A small network was trained on made-up records. Each row is its average activation on records with the value named, seen along a few directions.
Related values have similar rows: they may be neighbours, one step apart, or belong to one group.
In the rows, zero is written as 500.
Random noise pushes rows far along 6 fixed directions. That doesn't count. These rows show it; they differ only by the noise:
[577 440 634 506 363 648 460 514 505 555 368 538 476 594 475 346]
[462 575 647 575 523 406 418 580 463 468 324 593 539 668 628 516]
[562 492 507 446 588 451 451 411 511 607 562 420 551 499 547 451]
[506 427 372 659 467 544 477 733 518 467 380 774 472 532 550 421]
[525 482 793 552 282 636 484 487 482 517 325 461 470 632 408 384]
[844 640 651 514 574 692 573 137 265 247 299 649 631 752 585 293]
[390 458 543 552 437 356 503 570 599 618 566 323 490 407 406 555]
[485 322 213 569 317 415 693 624 718 557 611 336 448 190 240 483]


VAZEL, 10 values:
pegu: [727 400 241 296 552 839 540 276 440 558 738 502 445 360 426 390]
pada: [265 410 692 589 577 602 259 673 469 742 665 599 440 595 579 468]
vakez: [501 560 481 284 446 495 526 472 532 417 394 453 524 573 637 558]
meb: [481 495 446 578 387 588 644 506 528 266 389 617 485 508 453 445]
kinu: [366 363 426 639 392 495 567 675 501 684 733 407 457 260 266 527]
kop: [639 539 463 194 697 552 421 316 421 607 569 497 658 578 705 362]
lukel: [344 607 708 603 486 470 434 559 396 503 595 461 405 482 381 747]
fusum: [498 460 109 580 617 463 485 703 583 389 534 782 357 341 546 608]
nol: [374 296 603 452 254 799 388 655 649 669 525 487 278 446 347 460]
mar: [558 488 900 462 296 779 337 543 430 573 159 615 441 819 554 268]
Each value of VAZEL is a pair of two hidden parts, and every pair occurs once (2 first parts, 5 second parts).
Question: Changing only the second part turns fusum into pada. lukel has the same second part as fusum; what does that change turn lukel into?
Answer: kop
Question: Changing only the second part turns vakez into kinu. meb has the same second part as vakez; what does that change turn meb into?
Answer: mar

ZEKO, 10 values:
dop: [460 447 617 629 404 593 457 581 418 623 537 505 482 529 471 412]
porob: [778 506 313 540 613 866 573 288 238 350 616 770 543 520 522 365]
gab: [537 538 792 687 447 707 446 475 270 466 457 699 513 646 417 316]
zama: [463 419 160 439 451 235 639 701 747 475 379 464 578 399 579 490]
mupem: [455 480 285 224 536 315 433 689 772 503 313 552 457 507 730 611]
keto: [366 416 684 624 452 488 244 820 572 756 440 615 388 628 554 512]
lipu: [491 557 565 427 489 592 476 531 423 474 452 602 482 524 491 518]
vapu: [629 647 584 592 486 533 567 340 371 207 285 577 485 602 479 597]
fazo: [385 505  31 614 583 337 723 549 592 281 690 491 546 205 439 682]
gidu: [556 406 587 541 488 592 520 410 506 512 518 491 463 545 432 336]
Each value of ZEKO is a pair of two hidden parts, and every pair occurs once (2 first parts, 5 second parts).
Question: Changing only the second part turns dop into zama. porob has the same second part as dop; what does that change turn porob into?
Answer: fazo
Question: Changing only the second part turns keto into gab. vapu has the same second part as keto; what does that change turn vapu into?
Answer: lipu
